A small network was shown many inputs. Here are its activations along a few directions, one row for each input.
Each table varies a few parts of the input and shows all the possible inputs, shuffled.
A made-up example of a description, with smaller parts first: values(2) and (point or ring(9) or (line(4) and ring(8))).
Shared parts are said once, and a part with two or three values counts as separate values.
In the rows, zero is written as 128.

Other details of the inputs shift rows strongly along two fixed directions, in all tables alike. That doesn't count.

Table:
row 1: [145 142  60 222 109 132 122 122 167 105  96]
row 2: [150 104 199  66 110 111 139 154 104 140 133]
row 3: [ 92  24  96 140 132 165 144 104  66 117 123]
row 4: [ 87 144 219  68 142 122 104 121 112 171 147]
row 5: [182 250 147 112 129  97  94 183 199 130 117]
row 6: [170 128  59 207 138 130  95 129 157  82 103]
row 7: [123 135 175  42 132 106 156 143 105 140 157]
row 8: [124 166  40 195 153 142  95 146 156 103 120]
row 9: [108 146 194  62 135 138 142 164 117 166 134]
row 10: [144 157  48 197 174 128 113 127 153  86 123]
row 11: [156 109 187  52  95 119 147 134 109 147 129]
row 12: [194 233 164 117 153  58  75 133 198 115 156]
row 13: [123 111 198  71  78 117 165 143 131 150 135]
row 14: [125 113 194  71  76 113 167 137 128 162 127]
row 15: [ 49  67  77 130 141 187 148 112  68 143 137]
row 16: [128 171  32 181 139 154 102 132 166  99 123]
row 17: [115 104 199  72  88 102 157 153 128 149 130]
row 18: [217 201 138  99  93  64  88 169 196  95 126]
row 19: [ 58  25 131 184 128 162 139  65  81 151 138]
row 20: [ 46  65 111 159 167 187 119  76  71 158 147]
row 21: [ 79  68  84 137 161 178 173  87  58 135 133]
row 22: [132 144 196  64 148 119 159 144 103 150 140]
row 23: [172 130  45 189 120 133  99 119 161  75 114]
row 24: [138 130  67 225 119 124 115 133 173  97 102]
row 25: [112 150 175  45 114 139 149 147 116 171 138]
row 26: [181 235 170 118 154  51  66 131 195 108 146]
row 27: [172 237 132  94 124  83  88 188 206 117 128]
row 28: [127 119 200  77  81 117 169 139 124 164 121]
row 29: [167 129  71 218 143 117  63  89 161  90 126]
row 30: [132 141 176  44 131 117 164 132 108 150 148]
row 31: [115 156 180  51 119 143 150 149 112 173 131]
row 32: [124 135  83 239 125 104  72  90 178  99 114]
row 33: [ 60  79  89 148 150 205 156 106  64 155 118]
row 34: [ 80  69  91 146 166 182 172  91  55 135 129]
row 35: [125 117 214  91  94 116 162 149 123 162 119]
row 36: [121 131 181  45 143 105 154 148 109 138 151]
row 37: [157 132  74 221 144 109  53  87 161  82 116]
row 38: [ 71  56  90 144 172 166 163 105  56 126 143]
row 39: [159 117 201  67 105 126 148 140 104 150 119]
row 40: [228 211 145 106  97  78  98 160 194 108 111]
row 41: [ 60  29  98 155 103 161 167 102  77 135 127]
row 42: [174 134  59 210 135 133  97 124 151  86  99]
row 43: [147 160  34 180 155 132 117 117 157  79 133]
row 44: [ 63  27 110 171 117 163 167 110  74 138 123]
Description of these inputs: line(4) and (values(2) or ring(9)).
Q: Changing only the line(4) part turns row 39 into row 33. The same change can be made to row 2. Which row results?
A: row 8
Q: Start at row 28 and move only the ring(9) part, one step at a time. The first step leads to row 14. Which rows follow, in order?
A: row 13, row 41, row 17, row 44, row 24, row 35, row 1
Q: Which other rows does row 28 become when the line(4) part takes its other values? List them by row number.
A: row 21, row 31, row 40

Table:
row 45: [158 157 165  73  77 106 145 166 136 148 101]
row 46: [120 122  74 211 121 167 114 106 143 126  98]
row 47: [133 157 214  94  97 103 149 153 151 166 117]
row 48: [144 201 117 143 168 112 113 135 160 123 130]
row 49: [ 86 107  80 219 118 140 130 119 130 119 109]
row 50: [126 106  47 197 114 164 141 149 148 111 107]
row 51: [153 169  89 154  81  94 147 138 196 114 133]
row 52: [104 136  50 182 174 176  93  93 118 120 135]
row 53: [ 82 131  54 175 172 151  94 103 119 118 143]
row 54: [163 187  81 127 159 130 122 171 162 107 138]
row 55: [ 80  46 178 120 132 123 145  99  72 138 144]
row 56: [185 141 193  60 105  95 133 166 149 104 137]
row 57: [ 48  95 153  99 166 148 151 116  70 155 152]
row 58: [207 143 189  70 110  88 132 163 130 133 129]
row 59: [ 98  63 175 132 131 119 146 104  76 132 139]
row 60: [126 125  43 161 172 168 134 131  95 121 127]
row 61: [210 163 104 129 112  82 103 139 154  89 105]
row 62: [ 81 103 159  90 168 182 149 102  64 166 141]
row 63: [109  52 185 114 137 149 156  87  72 146 127]
row 64: [ 78  74 174 123 112 170 170 110  89 169 109]
row 65: [105  41 149  95 111 125 190  87  78 132 161]
row 66: [ 84 102  61 209 116 150 102 108 141 123 116]
row 67: [113 136 185  93  98 100 127 151 162 157 122]
row 68: [118 140  22 151 162 155 127 118 114  89 116]
row 69: [124  55 137  87 117 138 159 107  72 112 121]
row 70: [ 77 102  83 206 118 138 125 118 136 124 113]
row 71: [177 156 139 144 116  94  69 121 165 108 139]
row 72: [161 138 129 148 131  77  86 123 176 103 127]
row 73: [116 182 200  69 148  98 135 155 124 150 151]
row 74: [201 144 122 131 122 100 118 160 166  94 129]
row 75: [150 100  83 203 145 148  99  82 125 101 114]
row 76: [144 149 174  76  81 125 151 182 159 132 121]
row 77: [179 153 141 162 135  86 107 120 164 106 119]
row 78: [161 173  86 139  87 113 124 155 177 101  94]
row 79: [144 188 160  46 127  89 164 144 151 140 169]
row 80: [ 65  95 151  87 156 171 128 105  65 165 160]
row 81: [100 108 111  76 153 157 157 123  58 144 124]
row 82: [165 152 190  69  83 113 154 183 136 166 116]
row 83: [140 167 108 170  97 122  82 136 179 127 120]
row 84: [160 200  89 114 150 126 115 170 170  92 136]
row 85: [127 184 105 129 164 103  93 139 172 120 137]
row 86: [104 140  65 183 182 168 122  98 117 117 121]
row 87: [ 78  69 166 114 103 176 142 106  88 175 125]
row 88: [ 96  56 165 113 126 128 120  95  84 139 147]
row 89: [181 149 214  75 109  96  97 126 147 140 141]
Q: Changing only one part turns row 71 into row 83. The same change can be made to row 77. Which row results?
A: row 47
Q: Changing only one part turns row 88 into row 66. The same change can be made to row 89. Which row results?
A: row 87
Q: What do these inputs look like to the network?
A: values(3) and (point or ring(5) or ring(9))
Q: Which other rows does row 82 become when the values(3) part takes its other values? List them by row number.
A: row 58, row 60
Q: Which other rows does row 59 become when the values(3) part takes its other values? List them by row number.
A: row 49, row 73
